Each row below holds a small network's activations on one input, seen along a few directions.
Each table varies a few parts of the input and shows all the possible inputs, shuffled.
Descriptions start from the smaller parts, as in this example, which fits no table here: one of 4 places along a line, together with either a single point or one of 9 places along a line or (one of 2 separate values, together with one of 8 places around a ring).
Shared parts are said once, and a part with two or three values counts as separate values.

Other details of the inputs shift rows strongly along two fixed directions, in all tables alike. That doesn't count.

Rows:
R1: [ -0.6  19.0   1.9  24.6   7.5  29.8   0.9 -42.4  18.2  -3.3  23.6  80.8
 -13.4  28.9]
R2: [ -6.2  76.5  56.6 -21.7  17.7  32.0 -68.9 -29.7  11.5 -56.9  44.7  -1.1
 -19.2 -24.6]
R3: [ 15.9 -26.9 -53.5  -1.9 -18.0  -3.5  45.7  11.6   6.8  55.6 -34.8 -20.5
  18.4   1.2]
R4: [ 24.1  43.4 -13.2  16.8 -10.7  48.6 -23.1 -53.3  31.5   1.4  17.5  35.5
  20.5  19.5]
R5: [-24.4   3.3   3.1 -35.3  27.9 -13.1  20.5  27.6  -7.9 -42.4  36.6 -55.7
 -29.6 -16.1]
R6: [-24.7 -12.4  14.5 -31.4  40.4   9.3  22.6  19.2 -33.2 -38.3  28.0 -50.1
 -18.7 -28.7]
R7: [ 19.6 -40.2 -55.4  34.3  21.0 -17.7  -0.9  32.8   7.3  49.2 -70.1 -17.9
   4.3  20.3]
R8: [  3.5   5.2  13.5  29.2 -11.1   9.9 -17.8 -34.3  16.0 -16.1  12.3  89.9
  -1.0  20.7]
R9: [ 12.8 -20.2 -27.2   6.0 -34.5 -22.2  24.0  18.7  -2.5  74.1 -53.6 -20.1
  16.7   0.8]
R10: [  0.7 -34.6 -10.1  24.8 -19.9 -14.2  31.0  16.3 -32.4  65.6 -36.1 -13.2
  25.6  13.0]
R11: [ -0.1 -19.9 -21.9  18.9 -32.4 -37.9  27.9  21.4  -8.2  59.9 -27.7 -21.0
  12.2  26.7]
R12: [ -7.2  -9.6  15.8 -51.2  12.4 -18.0  -3.7  31.1  -3.8 -47.0   2.4 -46.8
 -13.0 -46.4]
R13: [ 18.3   3.9  12.7 -43.5  15.4 -15.5 -15.6  15.6 -19.6 -45.2  18.3 -63.3
   1.3 -46.7]
R14: [ -6.9  29.4  27.7  35.2  -4.9   8.6 -17.2 -36.2  10.8  11.5   4.5  80.3
 -10.1  25.7]
R15: [-17.6 -10.5  17.7 -34.8   9.9 -31.4   1.2  35.7 -10.4 -55.4  24.8 -45.8
 -18.3 -20.0]
R16: [ -7.1  -6.2  17.6  29.9 -20.5  35.2 -26.4 -34.2  15.9 -12.7   9.7  69.0
  24.6  25.7]
Each input here is: either a single point or (one of 3 separate values, together with one of 5 places along a line).
Which other rows does R13 become when the place on the line of 5 takes its other values? List them by row number. -> R8, R12, R15, R16
Which other rows does R10 become when the choice among 3 separate values takes its other values? List them by row number. -> R6, R16

Rows:
R17: [  5.1  42.8  20.0  12.1 -12.2  39.9 -34.4 -40.3  12.8 -13.8  23.3  44.8
  12.6  -4.4]
R18: [ 14.9  -9.5 -27.2   4.0  10.3  -4.2  15.8  13.7 -23.7  20.4 -25.3 -37.7
   1.1 -19.8]
R19: [ -7.0   1.6   3.4 -22.2  38.3  -7.5   2.5   7.4  -3.6 -44.3  23.3   8.4
 -31.4 -15.0]
R20: [ 15.4 -30.6 -15.4  -4.7  16.2 -22.2  -1.4  26.4 -12.1  21.6 -30.7 -26.5
   2.5 -13.0]
R21: [-17.9 -30.1   4.8  -0.6  -5.1 -20.7  41.7  21.8 -32.4  25.3  -8.2 -10.9
   6.5 -10.6]
R22: [ 19.4   3.8   3.5  25.0 -15.2   5.3 -13.3 -16.3   4.3  48.7 -24.2  27.5
  11.2  21.5]
R23: [ 13.7 -32.5 -19.4 -13.8 -11.2 -32.7  41.2  11.4 -24.0   7.2  -1.8 -10.2
  -1.9  -9.2]
R24: [ 13.1  -3.7 -13.5  23.5 -32.5  -7.3 -11.9  -2.5  28.2  16.3 -29.0  29.2
  24.3  25.8]
R25: [  6.0   8.3  11.2 -20.3  15.4  16.0 -19.0   5.4  -5.2 -49.0  13.2 -19.6
  -2.4 -29.8]
R26: [-15.4  35.2  31.3 -21.3  12.8 -11.3 -21.8  12.2  -4.7 -24.9   5.7 -18.8
 -23.5  -7.9]
R27: [ 17.6 -36.0 -23.9  -6.9   0.6 -30.1  41.6  20.5 -13.0   0.5  -7.6  -9.1
  -1.1  -7.8]
R28: [ 16.6  -2.3 -36.0  15.1  -4.8  24.7   0.2 -20.6  26.8  28.6 -12.9  17.5
  27.7  26.9]
R29: [  7.1  14.2  -3.7  23.2 -37.7 -12.0  -6.9 -10.9  14.4  36.5 -18.5  28.8
  24.1  17.5]
R30: [-21.7  11.3  17.4   3.6  32.5  -3.8 -10.7   5.8 -10.4 -36.0  25.2 -19.4
 -27.2  -2.6]
R31: [ -0.9   3.3  34.8 -26.3   7.8  -6.1 -30.6  -0.4  -8.0 -35.5  11.3 -16.4
  -9.2 -27.8]
R32: [ -7.5  32.4  24.6   5.6 -27.0  11.6 -45.4 -29.1  31.4 -25.8   7.7  46.8
   5.5  17.4]
R33: [ 12.6  -3.6 -16.9 -15.5  -6.8  -9.1  31.4   6.0 -14.6  26.5  -1.0 -47.2
  24.0 -15.7]
R34: [-11.7 -48.5  -4.9   0.2  -0.6 -16.3  36.5  29.2 -18.6   5.7 -19.5 -10.5
   6.9  -3.0]
R35: [ 11.7  -3.8 -25.1  32.3  -2.6  -2.1  21.8 -21.5   9.7  27.7 -11.4  46.9
  -5.7  23.4]
R36: [-12.7  33.1  27.6  26.7  -0.1  26.4 -29.0 -30.2  11.4 -11.7  32.9  46.5
  -8.6  38.3]
R37: [ 11.5 -18.2  -8.7   5.2  14.9 -23.6   5.3  17.7 -15.5  28.1 -33.3 -33.6
  -5.3 -15.9]
R38: [ 13.1   9.6 -29.4  24.9  -6.2  23.2   6.8 -28.9  23.0  35.1 -15.7  10.8
  20.2  24.1]
R39: [ 22.7  12.4 -15.2  23.8 -19.7  24.7  -2.5 -20.1  -4.0  40.9 -16.4  23.2
  17.4  17.3]
R40: [ -9.4  27.1  14.1  -2.2 -28.3  33.6 -33.7 -33.5  42.2 -19.8  24.2  39.7
  -1.4  12.8]
R41: [ 18.4 -22.1 -27.1 -14.3  -1.6  -4.5  25.7  13.1  -0.2   6.9 -11.6 -46.0
  24.2  -7.0]
R42: [-15.3  -0.9  24.2 -13.1   4.6  -7.0 -12.3   3.6 -14.6 -45.4  36.1 -16.9
 -10.5  -4.6]
R43: [-31.0   4.3  20.5  18.5  14.2  34.8 -22.4 -21.3  22.4 -22.4  10.4  71.6
  -8.0  23.8]
R44: [  4.7 -18.3 -24.7  38.0  -6.5   4.5  -4.4  -5.5  10.0  22.8  -4.0  32.6
  13.8  40.2]
R45: [  7.5 -26.1 -25.1 -13.7 -14.0 -13.3  21.1  29.0   9.0  11.3 -14.3 -39.0
   4.4  -9.5]
R46: [  7.4 -38.4 -16.7   8.8  -4.4 -24.9  21.7  28.2 -16.6   2.2  -3.1 -30.4
  10.9   7.0]
R47: [  3.3 -16.6 -23.2  -6.1   3.7 -32.4   3.5  34.7  -3.9  14.7 -33.1 -27.3
   1.8  -1.5]
R48: [  1.4 -22.5 -34.1 -14.0   2.9 -11.1  15.7  30.6   6.7  20.8 -16.7 -35.4
  -5.3  -6.4]
R49: [ 21.0 -22.1 -20.3 -12.2 -17.1  -7.7  13.9  11.1 -29.2  11.9 -14.9 -35.8
  17.4 -21.9]
R50: [ 15.1  -1.2 -13.0  21.7 -23.4  -7.1  26.2 -22.2   2.8  31.4   5.1  50.6
  11.1  15.2]
R51: [ 12.8  -0.4 -17.7 -15.6   3.8  -2.2  29.4   8.4 -16.8  30.7  -8.7 -49.4
  10.1  -0.6]
R52: [ -3.9  15.5  13.9 -36.4   7.1  13.8  -8.5 -11.1   1.2 -40.6  27.6 -32.7
   2.9 -18.8]
R53: [-36.7   7.0  40.1 -15.0  26.0   7.0   6.4   9.2 -22.4 -24.0  17.3   1.6
 -27.9  -5.4]
R54: [-20.8  23.5   8.9 -19.2  22.2   8.4 -11.4   6.7  15.6 -26.9  14.1 -27.4
 -33.4 -19.0]
R55: [-34.0 -11.1  35.3 -21.6   8.4   1.6   2.8   5.1 -16.9 -41.4  19.8   2.7
 -14.3 -14.4]
R56: [-17.9  14.0  29.7  -6.9  11.9  -9.1  -6.6   5.0 -17.5 -32.4  41.5 -15.8
 -10.1 -11.0]
R57: [ -7.2  19.5  21.7 -22.2  27.3  -6.9  11.5   0.6 -16.8 -29.4  29.1   2.7
 -36.0 -10.1]
R58: [  8.3  15.2  28.1  13.9  -2.9  24.9 -50.0 -28.5  34.6 -25.8   4.7  49.6
   7.3   8.2]
R59: [-17.3  26.6  21.5 -29.8   1.6   3.2  -7.7   5.8   7.5 -23.8  30.4 -24.7
 -16.6 -28.1]
R60: [-17.2  29.7  20.7 -29.6  12.1  10.2  -9.5   8.4   5.4 -19.3  22.2 -26.8
 -30.5 -13.0]
R61: [ 22.6  -5.4 -33.4  24.2  -8.2  24.8 -11.3 -13.3   9.5  26.2 -21.5  29.7
  21.7  14.1]
R62: [-19.0  29.1  19.4 -11.0  22.9 -13.0 -23.5  10.6   5.3 -32.6  -2.3 -19.3
 -26.3 -14.0]
R63: [ 19.4   0.6   4.4  25.2 -25.9  -1.5 -11.7 -19.5   6.7  44.2 -16.1  30.6
  25.3   6.6]
R64: [-18.0 -16.4  -6.4  39.0  -3.7  11.3  17.2 -12.3   3.8  32.7 -23.1  44.7
   1.9  27.5]
The inputs of R37 and R58 match in every part but one. If R54 is changed in the same way as R37 into R58, which row does it become? -> R45
The inputs of R36 and R42 match in every part but one. If R39 is changed in the same way as R36 into R42, which row does it become? -> R49
Describe the family of inputs behind these rows. -> one of 6 places around a ring, together with either one of 3 separate values or one of 5 places around a ring
Which other rows does R35 become when the choice among 3 separate values takes its other values? List them by row number. -> R30, R64
List by row number the other rows that have the place on the ring of 6 in common with R43. -> R19, R20, R28, R44, R47, R48, R61
Which other rows does R34 become when the choice among 3 separate values takes its other values? List them by row number. -> R27, R46
A walk changes only the place on the ring of 5. It starts at R63 and steps to R29. List the rest of the walk in order. -> R59, R33, R17
